Each row below is a small network's average activation on inputs in which a field has the value named, seen along a few directions.
Related values have similar rows: they may be neighbours, one step apart, or belong to one group.
Strong random noise was added to every row along 2 fixed directions; ignore it. To show where, here is one row again and again, with new noise each time:
[ 407  -17   54   62 -258  275  309 -241   42   23   -7 -234  -95  -73]
[ 290 -292 -173  168 -316 -137 -161 -302  -16  246  -80 -126  142 -134]
[ 213 -162  -16   65 -243   -1  104 -194  -13  130  -31  -28   28 -127]
[  59 -377 -171  124 -266 -352 -244 -203  -69  300  -81  127  213 -186]


Field J:
j5: [-129  145  -63 -199  332  120  267  231  -74 -233 -127   -2   35  152]
j15: [-427  113   28 -262  -66 -107  184  -16  130  -14  193  159  130  -99]
j17: [ 296  139 -322  113  -40   28 -254 -172  -75 -128   99 -246  411   -5]
j11: [ 545  260   50  169   24  500  224 -246 -120 -225 -193 -426 -298  386]
j6: [-317   54 -144 -276  105    5  273  193  205 -285    4  -62 -179   -7]
j18: [ 137   95   91   75  -59  -14  -95 -167  349  -10  192 -143  -16 -290]
j2: [-394 -152  294  -30  330   30 -112  337  -90 -130  -31  298 -128   91]
j12: [-466   53   43  -21  393 -195   49  174 -255  -67   39  334  114  321]
j4: [  -3   88  111   -5  -21   68 -247  219  122    9  112   26  180  -35]
j9: [  57  -98  -64  114  -38 -204  -91  -38 -128 -128 -183  -77 -294 -123]
j1: [ -91  310  104 -121   21  257  336  -56   34  -40 -197 -248 -485   48]
j14: [-172   13  349    7   19    2  -51  323  -76  123  204  265   46  136]
j8: [-264   48  223  -74  314  -19  330  233  311  -80  -28   18 -308 -210]
j7: [ 301    9 -324  158  -88  -57 -332  -13  -87   64  205  -85  327  312]
j3: [ 733  -30 -170  174 -181  104 -314 -489 -120  164  -63 -254  148  299]
j16: [-180 -174  -32   24 -150 -250   57   81  -83  132  -30  436   74 -246]
j13: [ -62  360   99 -160 -124  530  345   35  155  -82  143   42 -348  -98]
j10: [ 261 -214  -92  112   98    6 -506  -82   26  144 -179 -656  161   49]
Each value of J is a pair of two hidden parts, and every pair occurs once (2 first parts, 9 second parts).
Q: j10 and j11 share the first part; j10 and j4 share the second. Which value has the first part of j4 and the second part of j11?
A: j3
Q: j12 and j8 share the first part; j12 and j7 share the second. Which value has the first part of j7 and the second part of j8?
A: j18
Q: j1 and j6 share the first part; j1 and j13 share the second. Which value has the first part of j13 and the second part of j6?
A: j15
Q: j16 and j14 share the first part; j16 and j9 share the second. Which value has the first part of j9 and the second part of j14?
A: j2

Field K:
k6: [ 373 -129 -508  229   29 -306 -707 -264 -167  199 -101 -229  359  151]
k5: [ 243 -270 -273  212 -443 -426 -528 -378  118  343  -39 -138  276 -180]
k4: [ 249  -37 -188  148  137   74 -137 -115  129 -125   12 -594    0  318]
k2: [ 140  299  253  -70  181  373  423   45  -55 -184   98  189 -154  264]
k10: [   0 -261 -166   73 -114 -324 -207  -59  185  211 -198  -31 -113 -199]
k13: [  76   42  158  -36   71  180  268  160 -158 -167  192  286   21   53]
k1: [-360  315  484 -313  320  393  606  439 -166 -333   32   91 -147  285]
k8: [ 141   31  104  -68 -238  292  263  -40    2    7  221  -13 -100  -38]
k9: [ 117  260   51  -16  195  280   11    6  214 -118  -14 -549 -177  186]
k7: [ 472 -186 -292  394 -213   43 -228 -461  273  102 -280 -899 -211 -116]
k11: [  57   30   33  -33 -167  171  173 -167  131 -133   38 -109 -201 -273]
k14: [ -54   48  -70  -37 -213   60  236   11  155   20    2  134  -12 -246]
k12: [ -30 -203  -60   58 -134 -302 -396  -62 -219  303  -18  292  407 -226]
k3: [ 456  176 -103  135  -22  505 -147 -185  -80  -89 -122 -548  -33  359]
The values of K form a line.
Q: Going along K from k7 by way of its neighbour k10, in what order are k8, k9, k11, k14 met?
A: k11, k14, k8, k9
Q: Which values are neighbours of k13? Give them in the order they are listed.
A: k2, k12
Q: Which values are neighbours of k3? Give them in the order they are listed.
A: k6, k1
